A small network was trained on made-up records. Each row is its average activation on records with the value named, seen along a few directions.
Values that are neighbours, or in one group, have similar rows; names and order tell nothing.
In the rows, 500 means zero.
Strong random noise was added to every row along 2 fixed directions; ignore it. To show where, here is one row again and again, with new noise each time:
[479 618 504 643 741 325 569 746 417 430 658 531 907]
[474 546 561 550 527 532 614 538 454 445 612 417 569]
[482 542 561 533 537 578 592 475 520 438 577 373 503]
[492 593 520 589 705 463 541 578 546 421 582 422 700]


VIR, 24 values:
nakit: [528 468 549 408 360 505 441 278 823 637 416 388 278]
sim: [529 516 409 686 630 404 438 606 682 547 459 534 666]
begok: [557 449 530 414 539 652 371 436 372 434 424 506 361]
buvuz: [472 528 562 507 518 498 585 584 471 463 483 537 557]
rinu: [605 530 447 496 625 540 328 431 597 507 491 404 465]
nofud: [461 523 558 501 678 554 477 498 496 448 467 508 478]
gufu: [513 568 578 497 492 671 516 454 597 459 549 389 396]
mem: [531 435 486 513 379 464 527 603 211 446 596 621 462]
mefov: [488 420 483 450 603 421 440 451 625 547 446 524 528]
bovo: [514 551 505 453 407 611 538 462 332 566 547 519 371]
leni: [551 564 456 534 425 609 511 460 616 456 339 488 444]
rur: [495 507 383 612 478 445 512 637 516 472 441 646 546]
litut: [521 565 484 554 412 450 492 625 183 428 650 658 649]
kopob: [406 378 568 311 293 444 559 383 554 636 480 474 378]
tebu: [478 441 424 574 357 482 567 582 319 558 498 533 526]
kuzi: [513 599 472 562 685 450 491 498 654 535 571 435 535]
mit: [478 470 502 406 580 546 350 490 427 497 489 499 557]
varud: [482 453 428 552 567 444 547 688 395 478 429 563 645]
zavab: [544 484 474 422 392 488 532 378 691 556 540 439 415]
tava: [483 518 449 463 428 295 492 551 578 520 462 654 559]
savak: [526 449 517 468 391 584 389 392 284 472 506 518 416]
beri: [420 401 461 564 397 377 617 673 343 535 543 642 588]
povi: [428 588 502 482 811 365 447 553 605 455 442 521 694]
pob: [552 459 503 482 500 295 445 486 533 588 448 561 630]
Each value of VIR is a pair of two hidden parts, and every pair occurs once (4 first parts, 6 second parts).
Q: savak and begok share the first part; savak and bovo share the second. Which value has the first part of bovo and the second part of begok?
A: nofud
Q: zavab and pob share the first part; zavab and leni share the second. Which value has the first part of leni and the second part of pob?
A: tebu
Q: nakit and tava share the first part; nakit and rinu share the second. Which value has the first part of rinu and the second part of tava?
A: mem
Q: buvuz and kuzi share the first part; buvuz and rur share the second. Which value has the first part of rur and the second part of kuzi?
A: sim
